Each row below holds a small network's activations on one input, seen along a few directions.
Each table varies a few parts of the input and shows all the possible inputs, shuffled.
A made-up example of a description, with smaller parts first: values(2) and (point or line(11) or (ring(5) and line(6))).
Shared parts are said once, and a part with two or three values counts as separate values.

Table:
R1: [-12 -43  -8 -14 -53  22 -40   9  -4  -9 -18 -15  27  -5  31 -17  23]
R2: [ 10 -14  43   9 -26 -35 -15  -9  41  24 -15 -13   3  18  56  18   9]
R3: [-30   5 -13  28 -21 -48  -1   0  38  33 -16  16  36   0  38  29 -14]
R4: [-38 -24 -76  -4 -51   2 -19  27  -1  -2  -1  24  54 -24   5  -7  11]
R5: [ -3  42 -28  19  40 -41  27   2  13  28   9   9  10  -9 -24  16 -13]
R6: [-25  -8  92 -53  38   7   0 -44  -7 -30  44  28 -98  30  49   1 -85]
R7: [ 43  22  53  14  22 -17  16 -16  15  15  -8 -11 -27  17   9  14  12]
R8: [ 20 -15   5  -4 -12  45  -7   6 -27 -26 -13 -19  -4   2 -20 -20  34]
R9: [ 19   1 -21  -5  14  46   6  11 -39 -26   2 -14  -3 -10 -61 -20  19]
R10: [ 40  32  33  11  44  -4  26  -7   1   4  14 -10 -29  11 -39   9  -3]
R11: [-25   2 -80   0   6  24   9  21 -31 -10   3   5  30 -30 -45 -22   8]
- What is each input in this table made of? => point or (values(2) and ring(5))
- Which other rows does R2 become when the ring(5) part takes its other values? List them by row number. => R3, R5, R7, R10

Table:
R12: [ 45  37  94 -19  60   1   9 -24  30  40  17   2 -58  27  -3  23   2]
R13: [-14   1 -39   0  14   8  18   0 -12  -4  26  11 -14  -6 -34  10 -28]
R14: [ -6  17 -31  26   2 -33  19  19  14  19 -27   1  43 -15 -13  11  23]
R15: [-20 -16 -14 -27   5  16 -16   5 -17 -21  23  -1  -2 -11 -16 -23 -24]
R16: [-32 -21   5  -5 -21 -21 -28   6  19 -10  -8   6  23  -2  12   2 -21]
R17: [ 14 -16 -20 -29 -15  36 -19   9 -28 -33  -2  15  -8 -14 -23 -21  27]
R18: [ 11 -26  -9  -2 -56  -3 -24   9   2 -13  -6  14  27  -9  29  -6  11]
R19: [ 17  14 -55  21   8  13  30   9 -19  16  27  -6  21 -22 -32 -10  -3]
R20: [  6 -11 -33   9 -43 -14 -15  21  10  18 -29 -26  43   0  11   8  55]
R21: [-46  12 -17  13  10 -14  -8  -1  18  17 -21  23  18  -1  -2  18 -14]
R22: [  1  22  59  -3  38 -33  20 -43  -1   0   6  -5 -66  27  66   3 -36]
R23: [ -5  -4 103   7  22  25  12 -24  19 -11  -4  -4 -48  41  24   8 -23]
R24: [ 30 -10 -43   9 -24  18   3  15 -35 -18  -2 -31  23 -14 -19 -24  32]
- What is each input in this table made of? => values(3) or (values(2) and ring(5))
- List by row number the other inputs of the same sort as R22. => R12, R23
- Start at R19 and move only the ring(5) part, one step at a time. The first step leads to R13. Which rows follow, in order? => R15, R17, R24

Table:
R25: [  3 -15 -46 -13 -30 -14 -40  11  -7  18 -24 -39  48 -20  63 -37  61]
R26: [ 35  10 -45  57   7  17  34  24 -13  -3 -17 -20  41 -27 -65 -34  45]
R27: [ 55  35 -53  20 -20 -35  -7  28  16  47  -5 -14  75 -20 -67  18  33]
R28: [-111  -11  -99   69  -61  -59    8   29   58   29    3   33   73  -32
   56   44  -25]
R29: [-14 -10  29 -59  37  -2  -1 -16 -27 -47  41  22 -65  22  -9  -4 -35]
R30: [ 12  19  53 -29   9 -30 -17 -39  26  19  -5 -15 -42  23 102 -13  18]
R31: [ 67  32  59  -6  23 -49  27  -9  59  75  18 -19 -11  19 -45  50 -11]
R32: [ -8 -67   2  25 -83  47  -6  25   5 -37 -50 -22  36 -15  14  -4  65]
R33: [-11  19 -27  27 -14 -19 -18  24 -26  25 -54   2  62 -36 -11  -7  67]
R34: [ 41  14  61   1  47 -43 -13 -34   2  20 -39   6 -37  21  21  44   5]
R35: [-26  19  26 -23  80  27  35  -4 -21 -20  20   0 -69  30 -13 -10 -28]
R36: [ 29 -29  53 -47  -1 -15 -31 -16   0  -9  38  51 -35  14  20   0 -56]
R37: [ -6  28 -91   0  32  27  51  -5 -60  -6  -7   9  16 -13 -74 -18  10]
R38: [ 23 -10  82   0 -33  34  -8 -18  23 -17 -20  -5 -30  60  64  22   8]
R39: [-66  -3  13  41  16 -85  28 -27  85  37  29  47  11  27 106  30 -82]
R40: [ 18  47  20  15  64   5  53 -30 -35 -17   5  11 -73   1 -39   3 -31]
R41: [-53 -12 -54  -7  57  70  27  17 -46 -13   4   9  10 -39 -42 -36  13]
R42: [ -2 -24 -34 -43 -75  34 -22  33 -36  -3  42  45  36 -60 -14  -6 -18]
R43: [ 61  48  54  33  37  -5  40  -2  31   2  -2 -26 -51  32 -27  -7 -10]
R44: [  7 -13  74 -20  -9  17 -41 -12   6 -26  32 -29 -39  44  31  22 -36]
R45: [-40 -15 -49 -43 -20  36 -36   7 -38 -47  12  -1   9 -31 -47 -33  -1]
R46: [-12 -61 -29   2 -64  42 -64  12  -3 -28 -20 -43  33  -1 -24 -22   8]
- The inputs of R36 and R42 match in every part but one. If R43 is changed in the same way as R36 into R42, which row does it become? => R26
- What is each input in this table made of? => values(2) and (point or ring(10))
- Which other rows does R44 become when the values(2) part takes its other values? List them by row number. => R46

Table:
R47: [ -20  -66  -39   13 -100   -7  -39   21   23    2  -36   -5   62   -9
   51    3   38]
R48: [ 68  -1  66  27 -19 -32 -10  -7  38  33 -21 -26   7  19  17  30  33]
R49: [ 81   3  89 -30  19  40 -18 -13 -23  -9   6 -35 -38  10 -22 -12  18]
R50: [ 40  31  63 -12  47  45  24 -12 -39 -19   2  -9 -42  12 -31 -11   5]
R51: [  9  42 -14 -12  81  18  35  -4 -34 -26  18 -16 -49  -3 -66 -26  -3]
R52: [-26 -70 -22 -44 -73  80 -47  17 -42 -38 -13  -5  24 -16  22 -38  24]
R53: [-35 -11 -76 -36 -14  51 -16  27 -53 -30  -2  18  29 -32 -36 -34  20]
R54: [-36 -11 -85  31 -39 -25 -18  25  26  23 -17   0  69 -18  -5   6  21]
R55: [-16  21 -69 -18  36  30  20  21 -34 -25  29  20   0 -25 -68 -31   2]
R56: [-53 -22  66   4 -20 -65  -6 -38  69  15  13  29 -39  34 114  36 -81]
R57: [  5  45 -29  49  36 -56  37  -3  23  34  -7  -5  11   2 -21  28  -2]
R58: [-23  25 -75  38  -2 -42  23  25  23  32   7  22  63 -24 -25  16  -7]
R59: [-27 -20  83 -54  26   2 -14 -49  -2 -23  44  32 -95  25  61   4 -91]
R60: [ 34  34  42  44  22 -40  29 -11  24  32 -23 -19  -3  25   9  29  24]
- What is each input in this table made of? => values(2) and (point or line(6))
- The inputs of R52 and R47 match in every part but the values(2) part. If R51 is changed in the same way as R52 into R47, which row does it become? => R57
- Which other rows does R49 become when the values(2) part takes its other values? List them by row number. => R48
